These are the activations of a small neural network, seen along a few directions. Each row is one input.
In each table, some parts of the input vary, and every possible input appears once, in random order.
Descriptions start from the smaller parts, as in this example, which fits no table here: one of 5 places around a ring, together with either a single point or (one of 2 separate values, together with one of 4 places along a line) or one of 9 places along a line.
Shared parts are said once, and a part with two or three values counts as separate values.

Other details of the inputs vary at random and push rows far along two fixed directions, the same in every table; ignore that.

A family of inputs:
row 1: [ 22  32 -50  -5  32  18   5 -28   1  48  38 -14]
row 2: [-14  -6  64  -4  -1 -52  -2  61 -11 -22 -57  -8]
row 3: [-26 -16  60  -7 -35 -23  11  60 -14 -48 -50  -6]
row 4: [-44   3 -14  -6  -6 -62   1 -11  32  24  -2  42]
row 5: [-69  25 -17 -19  -3 -43  24 -11  46  -8 -16  42]
row 6: [ 32   8 -25  20  10  51  -6 -46   9  19  50   5]
row 7: [-53 -13  -9  10 -25 -23  -1 -56   2  -9   2  55]
row 8: [ 70 -19  15  -3  22  40 -16  58 -26  -3  -2 -48]
row 9: [ -4  24 -63 -14  34  36  13 -40  -1  29  31 -15]
row 10: [-38   1  -7  20  -5 -50 -10 -46   4  21 -12  49]
row 11: [ 28   5 -31  -6   8  51  15 -17  38  30  53  -9]
row 12: [  1 -16  74  10 -41 -34   9  47  15 -50 -43 -14]
row 13: [ 28  17 -29  -3   3  46  -1 -43  22  25  46  -9]
row 14: [-18  -6  -9  18 -18 -43 -21 -48  19   0  -3  60]
row 15: [ 25  -3   5  -4  30  45  -3  64 -43 -15  -1 -65]
row 16: [-30 -32  37  32 -11 -31 -24  15 -53 -48 -63  -9]
row 17: [ 44  22 -41  -9  17  31  -9 -32  12  34  33  -5]
row 18: [ 36  -7  23   1  -4  46  -7  32 -62 -17   4 -57]
row 19: [ 69  -6  32 -15  29  35   7  60 -17  -8 -15 -44]
row 20: [-58 -12 -15 -14 -35 -35  13 -20  28  -1   6  48]
Each input here is: one of 4 places along a line, together with one of 5 places around a ring.
- The inputs of row 17 and row 18 match in every part but the place on the ring of 5. If row 19 is changed in the same way as row 17 into row 18, which row does it become? => row 3
- Change only the place on the line of 4 in row 16. List by row number the other rows that result. => row 5, row 9, row 15

A family of inputs:
row 21: [-26  -5  21   6 -29 -52   2  -9  46 -34 -20  43]
row 22: [ 38  36 -31  -9  18  45  25 -21  42  41  55  -6]
row 23: [-26  -5   5  17 -20 -35 -19 -40  11 -25 -18  46]
row 24: [-34  -3 -30 -16  -1  -6   2 -12  11 -10   3   9]
row 25: [  4   4  -9   5  -3   8  26 -10  39   0  21  24]
row 26: [-23 -14   4 -12 -42 -45 -14 -25  25 -13 -13  21]
row 27: [ 50 -28   7  10  -4  63  -7  37 -34 -13  10 -46]
row 28: [ 24  21  -7 -10   6   9  13 -14  41  10  13  -3]
row 29: [  7  -1 -19  19  -1  21   4 -37   1   9  17  26]
row 30: [-22 -39  34   0 -17 -13  -9  50 -41 -39 -35 -23]
row 31: [ 72 -15 -24 -10  42  49 -24  53 -37  32  15 -57]
row 32: [-40  12   9  12 -12 -48  -4 -21 -12  -2 -10  19]
row 33: [ -6 -10  51  18   0 -29 -23  27 -53 -35 -53 -34]
row 34: [ 30  16 -42 -16  -1  39   7 -31  17  38  61  -6]
row 35: [ 11  13  -4  11  -6   0  -7 -37  -3  16  20  14]
row 36: [ 74 -10 -13  -1  18  83 -15  30 -31  -5  24 -60]
row 37: [  8  27 -46 -16  34  44  50  -7  19  25  39   6]
row 38: [ 10  39 -23 -20  21  26  29   2  16  32  26  -9]
row 39: [-43  12   1 -12  -9 -43  18   0  29 -23 -25  35]
row 40: [-25  11   4 -13   3  -8  25   8  15   7   0  19]
row 41: [-41   7  -9  15   5 -14   5 -29   0  15  -1  22]
row 42: [ 26 -24  49   2  12 -30 -25  71 -16  -6 -52 -18]
row 43: [-31   6 -14 -18 -13 -17   0  -5   4   9   7  -2]
row 44: [ 29  16  28 -13  16  20   7  53 -24 -14 -30 -49]
row 45: [-27   7 -28 -24  -3 -14   1 -17  13   5   4  -2]
row 46: [ 16  -4  20  24  24  28 -16  31 -56 -28 -28 -42]
row 47: [-16  -2  24   3 -15 -23   9  -5  40   0   6  29]
row 48: [-63 -20   5 -15 -23 -46  -2  -9  10  -7  -6  30]
row 49: [  9 -44  62  10 -37  -7 -29  46 -34 -29 -27 -22]
row 50: [  3   4   0   7  -6 -14 -12 -42   6   1  -6  15]
row 51: [-14 -19  32  30  -1  -2  -6  30 -51 -27 -43 -22]
row 52: [ 24  17 -33  10  19  51   4 -47   6  39  47  12]
row 53: [  2  -3 -24   7  26 -38 -15 -22   2  28   0  30]
- Describe the family of inputs behind these rows. => one of 3 separate values, together with either a single point or (one of 2 separate values, together with one of 5 places around a ring)
- The inputs of row 33 and row 44 match in every part but the choice among 3 separate values. If row 32 is changed in the same way as row 33 into row 44, which row does it become? => row 38
- Which other rows agree with row 26 in the choice among 3 separate values? List them by row number. => row 24, row 27, row 30, row 31, row 34, row 36, row 43, row 45, row 48, row 49
- Start at row 47 and move only the place on the ring of 5, one step at a time. The first step leads to row 25. Which rows follow, in order? => row 21, row 28, row 22
- Change only the choice among 2 separate values in row 41. List by row number the other rows that result. => row 52

A family of inputs:
row 54: [-27  -4  -7  10 -15 -19  -1 -33  11   4   5  47]
row 55: [  8 -14  16  14  10  28 -10  30 -55 -19  -9 -47]
row 56: [ 31  21 -51   5  38  69  18 -30 -11  41  51  -8]
row 57: [  3  -5  18  -7  16  26   4  52 -31 -13 -14 -48]
row 58: [ 59 -18  -3  -4  29  33 -24  47 -35   2  -7 -49]
row 59: [ 50 -16  42  24   4  30 -22  19 -29  -9  -8 -33]
row 60: [-35   4  -3  19 -16 -48  -6 -45  17   3 -11  40]
row 61: [-20 -22  53  10 -39 -44 -30  11 -37 -36 -50  -8]
row 62: [-43  12  -1 -20 -26 -49  10 -20  30  -2 -13  28]
row 63: [-18 -17  43   0 -18 -43  -7  43 -11 -46 -61  -4]
row 64: [-12  -8  36  -1   8 -12   4  44 -28 -15 -33 -10]
row 65: [-10  15 -18  -9   4   0  26  -8  29  18  18  32]
row 66: [-14 -12  28  -4 -12  -3   2  45 -16 -25 -27 -27]
row 67: [ 51  11 -47  -1  28  72   6 -30  12  21  50 -11]
row 68: [ 20  -9  50   9  -8 -15  -3  33   5 -17 -22 -14]
row 69: [ -8 -40  46  15 -35  -7 -20  24 -23 -38 -23 -14]
row 70: [-13  -9 -41 -17   5  -5  -3 -11  17  26  28   8]
row 71: [ 15  13 -30 -15   8  16  23 -14  43   7  26  14]
row 72: [-38   8  -7  -8  -7 -30  21  -9  27   8  -5  40]
row 73: [ 61  13  22   7  29  47   4  46 -18   6   3 -49]
row 74: [ -1   2  35 -13  -1  -9  -7  37 -27 -17 -30 -34]
row 75: [-12 -21  40  21  -2 -18 -15  24 -54 -25 -36  -7]
row 76: [ -2  17 -21  16  20   0   0 -36  -5  16  13   8]
row 77: [ -2  -1 -22   0   8 -35 -14 -21  25  33   8  24]
row 78: [  9  25 -40 -16  39  31  19  -2  12  14  17 -10]
row 79: [  0 -21  29  17 -11 -14 -20  15 -32 -38 -41 -11]
row 80: [ -4  23 -16 -20  -7  -2  15 -14  30  13  18   9]
row 81: [-45  -9 -14   6 -23 -21   1 -29   6  -7   0  22]
row 82: [  2   4 -12  -4 -17   5  -5 -41  18  10  24  15]
row 83: [-45  -2 -15   6  -8 -45  -5 -36   7 -17 -18  39]
row 84: [ 40   5  12   6  19  43 -15  19 -60  -3   0 -58]
row 85: [ 19  16 -21  15  12  20  -3 -37  11  24  28  10]
row 86: [ 27   3 -29   4  15  50  11 -31   9  28  46  10]
row 87: [-30  -8 -12 -18 -25 -63 -21 -24  23  15  -5  34]
row 88: [-11  24 -13  -2  10 -16  17 -17  32  19   6  18]
row 89: [ 15  20 -40 -16  17  52  28   3  20  22  44 -16]
row 90: [-42   0  14 -19 -43 -63   8 -23  49 -11  -9  43]
row 91: [-10  -8 -32  -9   8 -19  -4 -13  14  34  16  31]
row 92: [-31   7 -10 -11 -16 -40  12 -14  45 -13 -12  43]
row 93: [ 45  29 -46  -6  21  70   3 -35  -2  38  57 -21]
row 94: [ 32  11  27   6  34  25  -1  47 -31   0 -16 -50]
row 95: [  0 -25  32  16 -20  10 -19  28 -34 -29 -17 -24]
row 96: [-57 -14   7 -13 -43 -56  16 -12  49 -20  -5  43]
row 97: [ 18 -16  43   2  -8   4   6  45 -10 -16 -18 -10]
row 98: [ 27  14 -42   3  19  44   1 -30   8  13  31   3]
- Describe the family of inputs behind these rows. => one of 5 separate values, together with either a single point or (one of 2 separate values, together with one of 4 places along a line)
- The inputs of row 90 and row 97 match in every part but the choice among 5 separate values. If row 80 is changed in the same way as row 90 into row 97, which row does it become? => row 65
- Which other rows agree with row 85 in the choice among 5 separate values? List them by row number. => row 59, row 60, row 68, row 73, row 76, row 77, row 88, row 94
